-2.60	-3.59	-3.50	+3.49	+2.96
+3.91	-3.68	-0.69	+4.04	+1.85
+4.02	-3.38	+3.98	-2.82	+4.45
⇒ -3.50

-5.59	-0.41	-1.69	+3.61	+3.29
-0.88	+0.97	-5.59	-1.69	+3.61
-3.38	-1.25	+2.87	+4.97	-0.88
⇒ -1.69

+0.73	+3.22	-2.75	+1.61	+3.61
-0.85	+4.73	-1.64	-4.07	-2.32
+2.04	+1.74	+3.65	-4.56	-0.21
⇒ -2.75

-0.22	+0.11	+0.83	-0.30	+1.91
+1.14	+2.33	-2.59	-3.57	-1.24
-2.48	-1.07	+2.91	-4.41	-0.45
⇒ +0.83

-0.82	-0.15	-1.21	+5.38	+2.00
+2.17	-1.99	-1.52	+1.20	-4.69
+2.01	-1.98	-1.67	+2.08	-4.29
⇒ -1.21

-1.92	+3.38	+0.78	-5.53	+1.66
-1.93	+0.22	-0.48	+1.94	+5.09
-1.92	+1.16	+1.19	-3.35	+2.95
⇒ +0.78
---
[+1.74 -3.02 -0.88 +1.60 -0.48 -4.20 -3.65] ans = +1.60

[[+1.52 -2.64 -2.68 +2.98]
 [-3.70 +3.96 -1.55 +1.05]
 [-1.98 +1.12 +4.33 -1.18]] ans = +2.98

[-5.67 +3.24 +1.60 -5.32 -0.81 -1.61 +1.67] ans = -5.32

[-3.21 +0.71 -4.07 +0.52] ans = +0.52

[-0.61 -3.57 -5.66 -0.11 +2.10] ans = -0.11

[+0.59 -2.28 -2.65 -2.22 +4.20] ans = -2.22

[[+0.01 +1.64 +3.33 +1.00 +4.15]
 [-0.04 -2.55 +4.09 -3.58 +2.66]
 [-0.03 +1.46 +0.26 +2.39 -2.74]] ans = +1.00

[[+0.42 +0.15 +0.74 -2.20 +0.03 +3.66]
 [+0.19 -0.33 +3.77 -0.73 +4.52 +4.89]] ans = -2.20
---
-0.40,-0.21,1.10,0.58,-1.40 -> 0.58

1.4,-0.6,2.0,1.5,-1.1,-0.4,2.4
-1.4,1.6,-0.1,1.4,-0.9,-0.8,1.3
0.6,0.7,0.7,1.0,1.0,1.0,1.2
-> 1.0

0.83,-5.51,-0.46,2.67,-12.90,8.87,6.45
2.52,9.03,13.42,1.64,7.59,0.79,11.68
-> 0.79

0.12,0.17,-0.03,-0.11,0.16,0.01,0.07 -> 0.01

-7.6,-14.0,0.0,4.1,-3.0,-18.3,-1.5
3.4,10.2,15.4,-0.8,-6.6,1.2,15.0
-> 1.2

-3.950,-9.066,-11.881,-10.983,-6.579,-13.913,-11.310
-2.061,-12.135,-10.855,12.246,2.090,11.541,-11.485
-> 11.541

-7.913,-17.824,-11.135,-8.819
-17.473,12.012,-1.131,-7.062
4.612,-2.989,-17.883,2.872
-> -17.883
---
[[+0.98,+1.03,-2.48,-0.33,-3.19,-2.64,-2.01],
[+0.99,+0.74,-3.50,-1.44,-2.87,+0.42,-1.61],
[-0.38,-0.40,+0.04,-0.92,+2.16,+4.38,+1.44]]
-2.01, -0.38

[-2.93,-1.06,-5.26,-1.98,-0.44]
-0.44, -2.93

[-1.31,+0.38,-4.21,-0.02,-3.40,-4.06,-3.44]
-3.44, -1.31

[+1.54,-2.65,-5.64,-2.61,-3.23,-0.12,-4.75]
-4.75, +1.54

[+2.23,-0.46,+1.74,+4.79,+3.05,-1.10]
-1.10, +2.23

[[-4.28,-2.53,-0.85,-1.43,-2.79],
[+5.30,+0.09,+1.03,-0.44,+0.12]]
-2.79, +5.30

[[+1.47,+3.46,+4.09,+2.07],
[-3.98,-0.41,+0.84,+0.07]]
+2.07, -3.98

[+1.45,-1.39,+0.32,-1.74,-5.64,-1.64]
-1.64, +1.45

[+3.56,-1.90,+1.18,-5.35,+0.64]
+0.64, +3.56
